Each row below holds a small network's activations on one record, seen along a few directions.
Here are examples, each followed by its value of one field, Zolal.
The largest differences between rows may come from other fields.
(in the rows, 500 means zero)
Strong random noise was added to every row along 19 fixed directions; ignore it. To show where, here is one row again and again, with new noise each time:
[655 622 394 528 490 589 519 242 527 416 415 443 595 719 683 642 475 494
 504 531 593 418 297 516 128 609 534 700 559 364 378 542 460 568 587 404
 408 467]
[507 496 280 247 622 305 191 408 492 551 489 543 419 571 354 306 368 280
 417 601 371 742 282 305 480 708 243 432 481 745 226 298 355 331 395 523
 556 396]
[561 413 609 557 665 670 611 436 572 509 560 239 554 496 582 481 425 482
 403 593 547 517 469 483 594 606 483 606 421 522 462 468 525 532 476 692
 569 350]
[681 602 684 696 670 425 419 401 412 423 633 605 511 431 372 393 394 436
 527 458 500 555 282 357 475 445 428 458 434 499 475 291 586 625 729 236
 487 462]
[305 570 364 514 282 513 549 549 574 448 392 448 520 518 540 423 533 474
 497 414 660 423 530 732 379 400 408 533 576 225 492 474 588 579 569 372
 533 478]
[258 221 738 513 687 458 473 531 269 575 527 498 545 211 391 240 584 752
 431 542 492 469 761 633 612 509 400 265 550 731 550 502 698 520 558 497
 513 361]
[569 499 546 462 744 459 424 498 384 228 438 609 528 410 432 604 428 365
 580 623 428 538 308 432 409 601 467 353 424 389 760 474 580 423 507 451
 772 482]
[434 552 461 409 331 577 536 380 594 394 299 477 373 504 614 603 483 655
 634 520 708 300 291 412 458 667 631 273 525 345 361 531 403 314 477 392
 646 390]
[628 511 401 556 633 571 586 516 636 378 489 617 529 473 404 450 361 287
 249 604 320 414 586 626 420 337 545 447 566 451 515 405 573 409 464 436
 704 339]
[525 538 481 808 417 358 546 396 523 546 320 450 449 563 521 334 580 414
 587 536 691 489 422 498 431 520 441 445 474 404 336 547 439 540 619 492
 479 266]
[656 582 482 504 550 547 635 419 536 376 564 501 438 407 441 518 424 676
 448 445 424 461 369 419 391 539 576 427 328 590 252 266 399 490 511 445
 472 441]
[500 506 635 415 598 672 553 430 624 579 685 327 529 448 593 390 432 501
 453 541 557 446 419 547 584 538 369 427 623 636 426 463 635 455 539 537
 558 365]
[631 456 568 562 544 519 641 399 588 510 481 508 514 565 687 623 498 587
 615 666 398 303 511 523 223 711 576 648 518 729 511 640 473 557 458 570
 431 483]
[328 520 408 436 543 540 539 345 502 396 399 519 533 454 236 297 485 306
 349 415 600 488 743 715 588 403 436 503 654 175 437 391 487 469 533 431
 429 462]
[370 470 678 425 532 613 392 529 492 614 557 547 496 526 608 445 442 633
 491 573 661 466 463 405 538 555 450 561 562 533 496 393 461 546 572 252
 544 520]
[300 627 655 427 565 715 528 458 571 465 572 592 564 649 776 621 466 536
 620 733 640 289 429 670 104 551 375 608 675 394 658 591 597 452 575 323
 734 431]
[462 547 490 458 350 639 424 380 605 507 524 286 588 696 675 536 447 563
 471 414 615 456 463 577 441 521 527 778 634 408 486 496 638 732 547 448
 431 665]
[623 576 714 483 627 416 482 313 584 366 703 615 500 373 350 455 504 683
 536 477 448 419 198 414 434 584 505 327 344 610 370 461 572 396 696 376
 370 399]
[387 609 509 483 469 590 405 391 848 340 540 425 501 827 529 474 500 662
 340 628 552 477 571 550 492 581 708 822 477 335 540 512 429 687 436 639
 524 719]
[525 391 330 495 636 386 503 607 302 529 606 521 421 259 458 339 445 664
 331 548 412 527 441 477 393 625 369 308 511 578 501 408 426 646 531 412
 324 367]
[737 613 389 441 474 392 548 485 532 382 523 540 573 501 375 609 555 129
 581 334 379 620 383 587 482 357 404 513 490 395 646 576 561 462 545 528
 369 587]

[553 385 613 637 362 343 385 487 546 745 424 470 538 609 506 385 609 377
 553 440 582 588 536 447 686 440 466 639 497 637 442 627 509 561 592 478
 310 484] | k4
[548 451 387 480 369 502 453 581 447 527 463 327 505 469 620 575 434 474
 546 400 509 524 400 449 583 547 498 504 549 488 573 514 611 623 468 512
 518 588] | k8
[460 565 648 499 327 600 756 723 532 589 522 742 401 417 533 726 665 648
 642 423 656 380 609 471 620 318 670 430 387 334 612 612 217 350 528 341
 366 552] | k5
[473 547 485 641 557 649 712 387 274 555 447 441 476 489 680 577 553 605
 574 563 604 387 571 600 213 470 467 333 634 482 385 599 467 414 505 562
 571 235] | k6
[320 496 536 350 377 578 572 691 733 565 526 502 539 485 603 473 506 348
 595 530 578 365 660 675 630 528 405 651 703 411 785 590 581 572 463 449
 507 701] | k3
[669 665 297 350 646 432 306 523 582 502 527 383 574 591 686 293 526 417
 530 607 597 712 201 354 472 773 269 494 661 646 522 381 444 694 512 522
 506 716] | k3
[309 559 631 555 548 445 421 238 128 717 507 519 399 623 476 484 579 367
 800 495 601 609 654 487 411 486 291 408 708 627 364 633 432 375 500 619
 445 368] | k8
[539 690 465 440 554 601 511 464 409 437 493 652 447 531 468 540 495 515
 474 466 555 581 407 435 384 318 481 300 477 464 311 290 363 310 518 338
 679 412] | k9
[580 673 298 475 280 498 629 491 694 479 519 467 483 586 434 535 538 294
 502 325 386 490 617 682 523 273 537 507 599 471 415 546 551 438 419 645
 456 582] | k8
[478 589 573 634 456 503 529 414 348 470 595 545 443 475 350 601 398 395
 568 348 456 501 476 487 463 310 487 483 429 353 419 434 572 427 578 428
 514 392] | k6
[578 347 580 413 410 320 367 398 519 407 418 539 578 522 315 699 498 397
 622 365 297 510 487 425 613 590 652 725 312 543 592 640 602 457 464 577
 323 714] | k2
[365 503 524 465 371 344 366 629 546 539 649 618 313 505 509 588 385 495
 679 592 286 404 439 450 446 571 473 411 529 676 650 632 609 451 393 547
 628 529] | k6
[312 385 520 381 221 530 452 671 685 680 439 484 466 529 645 570 393 490
 563 522 471 373 478 506 523 498 457 595 435 687 363 476 597 325 401 429
 706 417] | k7
[528 433 191 269 143 488 445 612 674 604 290 538 419 561 590 576 521 550
 382 402 460 418 536 475 613 440 681 368 626 590 358 569 399 337 321 438
 491 561] | k7
[719 509 441 459 511 533 662 348 498 413 485 513 568 338 411 585 482 561
 455 349 520 379 340 444 461 587 600 503 405 355 332 454 412 441 617 353
 185 465] | k2
[500 482 583 473 668 473 582 562 451 509 464 537 556 367 482 411 615 308
 642 566 645 537 567 536 662 606 356 434 618 407 777 597 444 534 547 516
 425 566] | k1
[381 413 371 476 370 461 712 796 269 529 489 456 410 259 589 641 524 521
 665 426 493 485 528 630 360 509 330 432 418 402 702 534 456 585 457 486
 447 455] | k4
[365 589 783 546 413 506 465 396 476 365 450 608 543 576 434 563 672 676
 706 375 589 455 654 606 516 332 647 502 501 450 616 554 640 546 591 435
 554 740] | k9
[362 523 512 528 772 657 519 383 224 669 597 546 406 570 534 427 368 381
 463 701 455 520 814 537 352 493 352 473 809 634 448 442 388 470 377 580
 624 343] | k3
[403 458 469 430 444 464 232 562 193 567 427 607 424 724 634 785 444 418
 659 558 510 624 496 336 401 541 514 658 596 400 795 638 391 592 406 411
 551 696] | k9
[310 514 287 417 427 552 658 534 458 340 495 503 358 406 420 671 316 456
 518 514 324 343 617 659 298 547 515 501 466 320 509 451 483 418 313 604
 621 419] | k5
[371 319 414 363 642 515 730 748 447 516 448 443 563 185 436 359 460 451
 472 550 393 516 736 642 501 653 275 596 367 646 503 252 452 531 366 584
 531 511] | k2
[504 636 490 344 530 485 477 542 442 564 772 698 455 614 435 634 600 575
 470 468 313 636 586 539 371 317 480 533 472 662 514 561 353 423 448 578
 326 612] | k5
[865 453 387 616 598 552 724 397 507 240 232 475 555 458 409 649 558 530
 381 435 513 486 573 409 595 568 880 584 346 245 555 475 246 622 459 550
 324 643] | k4
[499 420 485 510 615 504 354 347 441 561 376 382 732 704 579 409 580 434
 403 565 468 637 636 618 360 496 425 737 557 704 391 523 651 556 482 658
 554 524] | k7

Here are new rows. What is Zolal for each?
[728 520 348 606 345 423 492 489 550 558 405 602 580 599 543 612 451 317
 460 418 372 444 438 500 327 370 566 645 505 536 396 538 554 489 549 347
 415 479] | k3
[664 637 505 411 581 581 581 352 663 483 423 524 594 561 668 440 663 598
 547 590 579 428 419 525 380 568 526 314 646 742 336 548 483 350 515 537
 576 489] | k8
[450 489 474 786 336 423 485 701 439 777 488 469 405 536 623 390 567 507
 471 509 753 584 424 381 615 385 424 466 455 347 452 569 344 578 623 402
 420 295] | k6
[189 500 590 496 738 444 490 514 496 345 596 583 491 430 366 367 441 505
 527 733 499 459 561 635 332 706 313 621 408 325 666 442 498 560 521 547
 578 452] | k9
[405 561 366 472 299 537 595 437 423 496 382 616 380 561 459 724 509 534
 541 420 534 408 543 499 378 401 639 428 444 299 317 578 306 250 432 468
 479 367] | k8
[372 737 363 480 405 452 415 432 539 455 571 458 370 629 528 413 483 557
 594 502 545 555 392 503 358 533 396 407 571 505 340 407 471 531 469 567
 605 530] | k8
[504 564 516 629 563 279 337 375 465 475 443 663 423 540 328 330 570 417
 546 560 557 553 450 399 566 529 498 319 561 429 492 586 431 450 585 473
 452 448] | k6
[623 509 366 500 462 615 512 521 624 715 443 306 512 499 746 280 517 485
 382 540 742 482 404 433 692 562 440 322 795 567 369 507 467 545 529 455
 495 398] | k8
[373 324 546 516 426 498 524 632 514 491 277 649 483 270 513 443 482 637
 485 566 516 248 585 531 562 483 621 187 544 553 486 511 636 296 488 301
 770 334] | k3
